A small network was shown many inputs. Here are its activations along a few directions, one row for each input.
In each table, some parts of the input vary, and every possible input appears once, in random order.
Descriptions start from the smaller parts, as in this example, which fits no table here: one of 4 places along a line, together with either a single point or one of 11 places around a ring or (one of 3 separate values, together with one of 8 places around a ring).
Shared parts are said once, and a part with two or three values counts as separate values.
In the rows, zero is written as 128.

Other details of the inputs shift rows strongly along two fixed directions, in all tables alike. That doesn't count.
To show where, the next rows are all for the same input, with only those details redrawn:
[126  64  79 105 190  79  79 138 107  77  68 228 173 209 111]
[127  63  78 106 191  78  78 138 107  77  67 229 174 210 111]
[133  80 130 191 139 135  98 128 154 100 198 139 138  60 147]
[133  79 129 192 140 135  98 128 155 100 199 140 138  60 148]
[125 133 139  91 118 130 128 144 109 115 100 143 135 128 125]
[122 166 152  47  98 136 147 152  90 126  64 132 128 145 118]
[127 119 135 113 126 129 119 141 118 110 119 146 137 118 129]

Table:
row 1: [140  75 135 205 147 133 113 110 184 113 186 137 117  65 111]
row 2: [124 143 108 135 140  94 117 111 129 152 123 104 116 148 119]
row 3: [121  78 119 179 144 140 106 124 161 119 213 141 145  66 153]
row 4: [124 160 167 100  98 165 163 121 148 176 121  78  95 100 119]
row 5: [120 190 160 128  93 120 157 131 120 142 117  63  89  97 112]
row 6: [137 187 144  73  88 159 175 146  99 120  67 139 126 171 129]
row 7: [112  79  56 126 214  47  85 120 124 113  74 188 142 240 115]
row 8: [140 176 139  73  89 158 167 136 100 135  65 128 131 182 136]
row 9: [127 174 129  57 103 166 176 144 110 145  78 133 123 188 155]
row 10: [115 184 118  49 101 146 164 155  89 150  89 127 130 180 165]
row 11: [124 171 153  59  97 137 139 147  84 128  60 125 135 148 112]
row 12: [132  86 117 197 150 119  84 105 164 146 201 109 136  75 131]
row 13: [115  58  77  94 197  83  85 136 116  89  77 224 178 217 121]
row 14: [131  85 132 212 148 116  90 118 161 113 190 118 131  62 119]
row 15: [131 120 127 112 131 133 102 124 119 138 121 126 148 136 139]
row 16: [133 138 113 121 126 135 122 136 115 126 135 129 146 155 170]
row 17: [116 194 133  83 106  97 154 134  95 142  60 104 104 161  91]
row 18: [121 155 152  42 106 158 168 136 116 140  65 141 127 160 114]
row 19: [118 141 129 111 138 113 161 117 148 136  99 125 100 157 105]
row 20: [139 112 138 136 130 129 121 108 143 141 101 123 127 136  94]
row 21: [137 116 133 126 138 132 118 106 148 151 110 122 127 140 103]
row 22: [122 177 153 117 102 147 174 115 150 172 124  67  76 116 124]
row 23: [132 185 164 136  91 140 172 117 139 145 112  74  82 100  99]
row 24: [125 171 137  47 100 141 132 133  89 161  73 116 140 160 124]
row 25: [150  94 111 206 138 162 115 110 170 119 208 134 142 103 174]
row 26: [125 171 165 108  80 142 142 126 118 171 122  64 110  86 110]
row 27: [151  73  84 126 206  76  94 128  53  67  98 208 167 235  89]
row 28: [126 122 126 112 122 129 120 138 116 116 126 152 139 116 126]
row 29: [123 175 145  59  93 137 140 144  83 135  66 131 137 146 108]
row 30: [130  92 126 209 141 117  94 116 158 121 194 121 131  59 115]
row 31: [115 178 154  90  83 166 177 156 120 134 150  96 117 105 175]
row 32: [127 183 156 101  77 160 170 158 111 121 140 102 113  98 165]
row 33: [139  76  67 121 184 100 112 136 121  68  75 244 166 235 128]
row 34: [134 152 126 119 131 117 140 103 139 154  92 105 104 165 105]
row 35: [138 104 101 199 135 143 102 121 150 124 222 126 148  93 184]
row 36: [148  78 128 197 140 161  97  99 173 133 196 127 142  80 143]
row 37: [140  65  83 123 187  98  85 119 118  82  55 234 175 220  91]
row 38: [128 185 127  66  87 139 153 147  80 139  78 123 138 175 146]
row 39: [130 110 127 115 135 157 129 120 142 141 120 142 134 140 135]
row 40: [125  78 120 186 148 145  95 122 159 130 207 121 139  74 168]
row 41: [131 143 121 133 119 132 131 148 109 100 127 144 143 141 153]
row 42: [121  55  82 107 205  81 101 117 144 103  63 221 157 223  84]
row 43: [114 148 113  89 118 137 154 151 112 121 129 150 140 153 161]
row 44: [131  99 107 226 146  97  98 102 160 132 194  99 118  85 128]
row 45: [120 167 173 100  90 138 153 142 125 144 121  81  99  77 113]
row 46: [112  86  51 123 208  48  90 118 122 121  77 191 142 237 111]
row 47: [123 172 138  51 101 161 187 148 114 129  80 144 125 178 145]
row 48: [125  81 111 185 146 144  95 119 157 136 210 130 142  75 163]
row 49: [161 170 181 120  95 175 183 122  79 126 151  88 102 109 100]
row 50: [133  78 129 194 140 135  97 128 155 100 201 140 138  59 148]
row 51: [103 183 130  59 116 100 169 136 109 152  73 107 100 165 107]
row 52: [134  80 131 208 143 118  87 110 161 130 188 102 133  69 126]
row 53: [109 160 171  90  98 142 159 139 135 156 131  77 104  84 122]
row 54: [126  65  73 114 205  63  62 116 120 116  67 192 169 225  99]
row 55: [135 146 129 129 125 112 143 107 133 143  81 108 106 163  96]
row 56: [107 180 158 105 101 123 171 133 135 153 132  66  85 100 128]
row 57: [124 140 116 135 143  94 115 114 131 146 118  98 114 150 123]
row 58: [126 102 109 215 150  95 112 115 164 114 199 119 107  73 127]
row 59: [120 172 166  97  86 138 155 139 123 151 126  86 100  76 109]
row 60: [134 134 119 132 118 132 124 139 110 116 127 131 146 150 161]
row 61: [108 166 164  87  94 142 162 137 132 163 134  83 105  83 118]
row 62: [126 188 148 101  72 161 172 156 109 128 147 106 114  95 162]
row 63: [134 170 179 116  86 159 161 123 137 150 109  85 100  87  93]
row 64: [151 131 132 133 138 126 137 128  62 106 155 133 133 142 104]
row 65: [139  76 128 203 136 137  84 115 150 118 193 119 149  72 149]
row 66: [137 109 110 211 128 140 111 133 143  98 214 141 144  79 168]
row 67: [144  75 133 197 138 154 113 115 172 103 191 151 132  66 133]
row 68: [113 164 163  95 100 146 148 135 130 173 128  67 101  94 133]
row 69: [130 180 163 124  92 138 179 122 145 143 117  81  75  98 105]
row 70: [119 148 113  94 124 141 142 150 110 131 120 133 135 165 176]
row 71: [150  72 131 208 136 155  98 101 167 121 185 133 143  80 134]
row 72: [132  95 116 227 149  98  96 104 162 125 190  93 116  86 132]
row 73: [120  81 113 192 156 122  96 114 168 146 204 117 127  75 141]
row 74: [118 186 160 116  93 119 165 136 126 141 123  69  81  92 118]
row 75: [130 167 161 101  74 160 139 130 107 159 126  83 127  90 132]
Changing only one part turns row 33 into row 32. The same change can be made to row 4. Which row results?
Answer: row 68
Changing only one part turns row 71 into row 75. The same change can be made to row 42. Which row results?
Answer: row 61
Describe the family of inputs behind these rows.
Answer: one of 3 separate values, together with either a single point or (one of 4 places along a line, together with one of 6 places around a ring)
Which other rows does row 54 become when the place on the line of 4 takes its other values? List them by row number.
Answer: row 15, row 16, row 57
Which other rows does row 3 become when the choice among 3 separate values takes its other values? List them by row number.
Answer: row 13, row 18
Which other rows does row 62 become when the place on the ring of 6 takes its other values? List them by row number.
Answer: row 10, row 35, row 38, row 43, row 66

Table:
row 76: [136  65 111 194 168 121  98 103 180 116 159 153 133 116 120]
row 77: [139  85  95 212 171 108 115 100 168 114 173 143 122 137 125]
row 78: [135  62 116 189 166 112  87 106 166 114 158 154 137  99 104]
row 79: [114 159 108  46 127 116 142 149  91 133  62 152 141 206 143]
row 80: [130 217 187 128  40 181 179 150 104 150 190  33  94  30 167]
row 81: [129  92  89 210 174  87 107 109 158 113 179 134 120 133 133]
row 82: [119 144 130  54 135  94 119 133  89 138  37 137 131 183  83]
row 83: [119 169 114  75 133  78 137 133  83 133  47 127 120 203  93]
row 84: [136 205 205 123  41 189 178 149 100 142 184  40  95  17 146]
row 85: [116 156 131 104 118 108 125 129 117 153 105  96 117 131 121]
row 86: [122 153 114  60 135 115 145 124 117 151  42 141 122 212 109]
row 87: [135  72  94 183 162 137 103 118 162 110 184 167 153 129 164]
row 88: [124 182 208 108  47 198 168 133 145 175 165  42  95   9 131]
row 89: [127 193 206 107  44 190 166 145 115 160 180  36 101  11 148]
row 90: [138 152 127  63 120 138 158 145  89 102  49 174 139 204 117]
row 91: [107 151 106  46 134 108 133 142 105 150  53 144 137 205 133]
row 92: [138  62 116 177 156 133  91 123 150  96 173 174 158  98 131]
row 93: [134 161 112  64 123 134 159 143  87 114  60 167 138 218 133]
row 94: [128  67  95 182 166 130  96 111 175 128 175 155 147 125 154]
row 95: [113 200 188 111  49 175 160 139 132 186 177  19  95  22 159]
row 96: [111 160 108  58 138  95 138 132 107 150  47 132 120 208 117]
row 97: [136  76 111 206 172  86  89 110 140 101 169 139 131 108  99]
row 98: [131 150 133  72 132 100 145 127  96 122  34 150 120 191  65]
row 99: [127  73  93 188 162 109  78 128 141 105 192 155 159 108 160]
row 100: [114 138 131  40 129 108 117 143  86 139  43 146 146 178 100]
row 101: [143  76 111 211 168 112 113 102 170 102 162 151 124 123 109]
row 102: [131  58 111 181 163 135  95 113 177 116 164 162 148 112 137]
row 103: [140  59 109 189 161 142  99 118 167  97 179 175 155 111 148]
row 104: [141 153 163 126  90 166 154 140 111 113 144 119 122  84 127]
row 105: [129 152 120 134 116 136 147 142 112 116 153 124 124 132 163]
Changing only one part turns row 85 into row 86. The same change can be made to row 80. Which row results?
Answer: row 93
Describe the family of inputs behind these rows.
Answer: one of 5 places along a line, together with one of 6 places around a ring

Table:
row 106: [126 155 153  97 103 147 149 129 149 171 117 104 108 105 124]
row 107: [137 138 158 152 122 134 153 122 138 116 145 107 102 104 118]
row 108: [153  95 120 174 132 161 107 116 131 117 179 139 155 118 155]
row 109: [122 109  97 141 168  88 110 133 129 117 130 145 132 167 145]
row 110: [117 138 118 161 132 118 124 134 140 131 155 107 117 114 156]
row 111: [120 103 119  94 153 114 117 124 143 135  85 148 129 172 116]
row 112: [122 117 141 148 124 123 106 138 126 120 144 117 131  82 129]
row 113: [124 120 111 101 164  94 137 124 104 103  66 179 133 207  84]
row 114: [129 135 143 135 105 167 143 140 133 121 148 122 125  96 160]
row 115: [122 172 171 102  75 185 180 142 122 144 163  89 111  76 153]
row 116: [121  74  92 108 180  95 105 121 142 130  86 185 148 191 105]
row 117: [146  84 114 218 153 118 115 109 162 102 194 150 118  91 118]
row 118: [136 177 137 112 101 134 142 123  97 164 121  81 120 143 144]
row 119: [115 154 154  80  99 131 139 146  97 139 115 101 119 105 107]
row 120: [134 187 169  95  63 180 177 147 126 144 135  92 119  82 157]
row 121: [110 181 151 121  91 142 164 134 127 158 167  62  95  88 149]
row 122: [136 102 101 158 153  99 118 116 138  91 112 170 136 163 102]
row 123: [124 106 126 153 130 134 116 114 175 144 146 126 130 101 132]
row 124: [115 192 135  93  96 129 160 140 111 160 122  92 101 126 140]
row 125: [144  58 110 220 164 143  77  89 178 139 200 125 148  92 138]
row 126: [119 113 117 102 152 115 121 123 142 139  69 153 139 164 121]
row 127: [129 137 135  71 129 136 148 142 102 115  84 159 138 173 144]
row 128: [162  65 109 248 167 127  90  93 153 102 202 140 140 106 120]
row 129: [121 136 122  81 126 109 115 143  97 124  91 143 136 140 102]
row 130: [115 160 107 102 129 100 133 137 115 134  92 133 132 171 136]
row 131: [135 121 110  74 144 102  91 130  69 122  54 156 163 202  94]
row 132: [115 160 160  80  96 137 138 143 102 129 113  85 115  98 115]
row 133: [116 127 116  92 131 101 106 138 103 113  81 153 150 150 105]
row 134: [135 100 111 148 135 141 121 130 140 107 165 166 143 121 150]
row 135: [140 121 137 180 122 134 139 120 149 109 155 114 107  92 121]
Describe the family of inputs behind these rows.
Answer: one of 5 separate values, together with either a single point or one of 5 places around a ring
Changing only the choice among 5 separate values turns row 117 into row 134. The same change can be made to row 135. Which row results?
Answer: row 114
Which other rows does row 132 become when the choice among 5 separate values takes its other values? List them by row number.
Answer: row 107, row 109, row 111, row 127
Which other rows does row 123 become when the place on the ring of 5 takes its other values? List them by row number.
Answer: row 106, row 111, row 116, row 126

Table:
row 136: [131  64  66 136 179 128 105 125 164  94 104 232 166 204 157]
row 137: [101 187 141  28  98 135 154 129 128 189  30  97 110 173 119]
row 138: [119  59  70 122 178 117  82 126 150 116 102 211 187 201 156]
row 139: [135 117 172 155 116 180 165 146 148  99 208 111 102  54 161]
row 140: [124 184 161  19  69 153 156 156  71 138  39 138 148 136  95]
row 141: [125 143  95 142 131 128 153 145 119 104 169 165 128 134 163]
row 142: [114 138 112 151 113 132 132 142 119 129 205 119 137  91 171]
row 143: [167 145 156 206 100 166 133  99 125 136 186  58 114  86 141]
row 144: [121 182 162  20  81 132 130 144  76 153  39 122 137 130  83]
row 145: [143 138 152 132  87 170 153 138 129 105 140 153 129  68 120]
row 146: [149 189 166  42  84 159 165 117  65 160  47 121 125 164  55]
row 147: [107 140 107 169 133  99 124 128 138 150 190  94 107  85 140]
row 148: [139 137 129 182 132  93 128 125 155 110 107 115 109 138 122]
row 149: [149 106 118 155 140 166 126  91 156 165 155 120 134 145 132]
row 150: [113 190 162  33  83 121 146 139  89 159  25 115 114 135  62]
row 151: [105 213 127  17  94 108 152 156  63 169  72 101 121 169 130]
row 152: [127 144 155 148 101 125 146 118 158 129 125 118 101  73  75]
row 153: [122  57  68 122 189  97  61 119 156 135  98 190 177 191 144]
row 154: [122  44  99 117 203 100  90 145 113  77 120 202 174 186 133]
row 155: [132 144 152 200 101 128 112 122 151 135 167  55 103  57 148]
row 156: [148  44 104 138 213 104  99 105 104 100 126 186 146 214  93]
row 157: [150 141 139 186 100 159 137 141 139  87 161 122 124  96 174]
row 158: [116 102 142 137 161 105 147 122 155 106 132 120  95 126 103]
row 159: [117 115 175 155 130 137 136 130 151 143 187  63  89  44 129]
row 160: [118  91 142 107 158 118 103 133 119 119 145 117 134 114 132]
row 161: [136 124 130 158 119 114  85 129 121 119 133 100 141 112 155]
row 162: [145 139 112 178 133 138 142 108 115 152 211 100 117 115 132]
row 163: [118  68  68 149 194  82 104 103 190 119  83 195 139 205 115]
row 164: [138 144 158 182  83 160 122 138 131 116 181  79 136  63 181]
row 165: [109 151  99 154 140  86 152 123 146 128 152 121  98 131 120]
Describe the family of inputs behind these rows.
Answer: one of 5 separate values, together with either a single point or one of 5 places along a line
Changing only the choice among 5 separate values turns row 149 into row 162. The same change can be made to row 137. Which row results?
Answer: row 147
Which other rows agree with row 156 in the choice among 5 separate values? List them by row number.
Answer: row 139, row 154, row 158, row 159, row 160
Which other rows does row 138 become when the choice among 5 separate values takes its other values? List them by row number.
Answer: row 140, row 142, row 154, row 164
Which other rows does row 145 become when the place on the line of 5 takes its other values? List them by row number.
Answer: row 140, row 144, row 150, row 152
